Here are a small network's activations along a few directions, averaged over the inputs that share one value of a field.
Related values have similar rows: they may be neighbours, one step apart, or belong to one group.
In the rows, zero is written as 500.
Strong random noise was added to every row along 8 fixed directions; ignore it. To show where, here is one row again and again, with new noise each time:
[682, 391, 615, 287, 611, 539, 460, 610, 579, 486, 417, 527, 484, 429, 462,
 280, 571, 336]
[501, 578, 313, 615, 558, 558, 561, 237, 486, 530, 407, 776, 447, 478, 640,
 352, 622, 623]
[640, 325, 445, 379, 420, 696, 427, 410, 557, 297, 684, 471, 436, 792, 350,
 632, 709, 471]
[546, 246, 594, 447, 659, 446, 622, 414, 626, 514, 555, 523, 399, 223, 677,
 511, 529, 377]
[475, 346, 437, 429, 477, 501, 493, 505, 401, 583, 577, 415, 496, 639, 497,
 622, 440, 353]
[624, 537, 216, 526, 386, 566, 452, 239, 647, 455, 536, 557, 388, 476, 601,
 522, 761, 492]
[429, 487, 664, 439, 545, 610, 457, 415, 481, 312, 434, 592, 454, 580, 385,
 334, 477, 591]
[450, 463, 304, 560, 454, 486, 569, 446, 405, 721, 482, 383, 497, 541, 590,
 621, 429, 371]
[462, 348, 560, 323, 491, 411, 354, 447, 485, 388, 638, 578, 455, 545, 502,
 528, 485, 423]
[585, 538, 437, 456, 519, 373, 451, 534, 510, 599, 615, 611, 594, 540, 506,
 636, 530, 557]


Field Feti:
s5: [141, 502, 581, 381, 411, 260, 249, 365, 376, 292, 509, 702, 379, 391, 625,
 369, 356, 498]
s1: [527, 733, 360, 707, 373, 701, 588, 542, 607, 561, 229, 210, 422, 417, 469,
 398, 525, 468]
s3: [492, 574, 594, 398, 489, 430, 473, 545, 566, 523, 353, 410, 516, 302, 506,
 325, 421, 381]
s10: [490, 492, 457, 636, 575, 433, 545, 526, 574, 578, 473, 548, 458, 245, 697,
 367, 456, 508]
s9: [447, 779, 511, 532, 436, 433, 461, 541, 576, 483, 352, 468, 539, 324, 461,
 375, 522, 600]
s11: [498, 507, 526, 664, 707, 559, 771, 449, 427, 670, 326, 628, 553, 417, 602,
 389, 459, 597]
s7: [487, 367, 395, 456, 406, 551, 429, 558, 397, 497, 493, 364, 386, 549, 561,
 425, 497, 268]
s2: [513, 492, 571, 441, 512, 449, 519, 748, 451, 577, 527, 470, 595, 554, 429,
 570, 426, 480]
s12: [519, 621, 528, 550, 366, 626, 460, 481, 547, 414, 494, 277, 512, 609, 350,
 568, 507, 502]
s4: [514, 717, 315, 708, 428, 603, 517, 512, 462, 539, 402, 551, 502, 576, 514,
 393, 564, 654]
s6: [539, 569, 600, 621, 544, 519, 618, 577, 480, 602, 521, 407, 655, 562, 403,
 642, 446, 601]
s8: [556, 486, 531, 490, 512, 507, 563, 637, 454, 518, 447, 403, 549, 519, 455,
 532, 504, 433]
A value of Feti combines one of 2 hidden first parts with one of 6 second parts; all combinations occur once.
Changing only the second part turns s4 into s5. s10 has the same second part as s4; what does that change turn s10 into?
Answer: s2
Changing only the second part turns s12 into s8. s6 has the same second part as s12; what does that change turn s6 into?
Answer: s9

Field Fega:
d12: [675, 489, 497, 613, 556, 707, 665, 252, 732, 366, 536, 504, 460, 497, 469,
 565, 749, 635]
d1: [831, 417, 619, 401, 693, 756, 651, 679, 697, 385, 371, 573, 500, 431, 359,
 256, 829, 490]
d10: [267, 545, 539, 517, 523, 278, 458, 534, 266, 795, 449, 452, 645, 503, 582,
 564,  98, 348]
d2: [740, 457, 271, 466, 570, 603, 620, 490, 494, 662, 418, 630, 468, 533, 578,
 400, 750, 362]
d5: [587, 294, 682, 355, 562, 486, 407, 586, 593, 238, 690, 630, 453, 472, 462,
 509, 606, 536]
d9: [504, 373, 307, 643, 739, 647, 657, 598, 126, 747, 448, 828, 565, 871, 630,
 299, 396, 514]
d6: [888, 537, 518, 644, 660, 685, 864, 625, 702, 674, 576, 395, 709, 532, 334,
 770, 743, 674]
d11: [362, 495, 238, 377, 183, 461, 264, 348, 374, 548, 535, 295, 437, 696, 545,
 634, 450, 242]
d4: [437, 512, 615, 570, 497, 502, 520, 541, 640, 417, 520, 368, 441, 339, 479,
 565, 426, 571]
d3: [495, 239, 785, 327, 590, 482, 581, 534, 581, 378, 501, 307, 425, 298, 508,
 515, 470, 356]
d7: [714, 369, 561, 344, 595, 347, 527, 736, 597, 621, 581, 508, 546, 371, 525,
 580, 565, 383]
d8: [623, 580, 526, 423, 448, 387, 331, 974, 378, 666, 596, 388, 694, 689, 327,
 564, 372, 454]
A value of Fega combines one of 2 hidden first parts with one of 6 second parts; all combinations occur once.
Changing only the second part turns d2 into d4. d3 has the same second part as d2; what does that change turn d3 into?
Answer: d5
Changing only the second part turns d8 into d12. d9 has the same second part as d8; what does that change turn d9 into?
Answer: d10
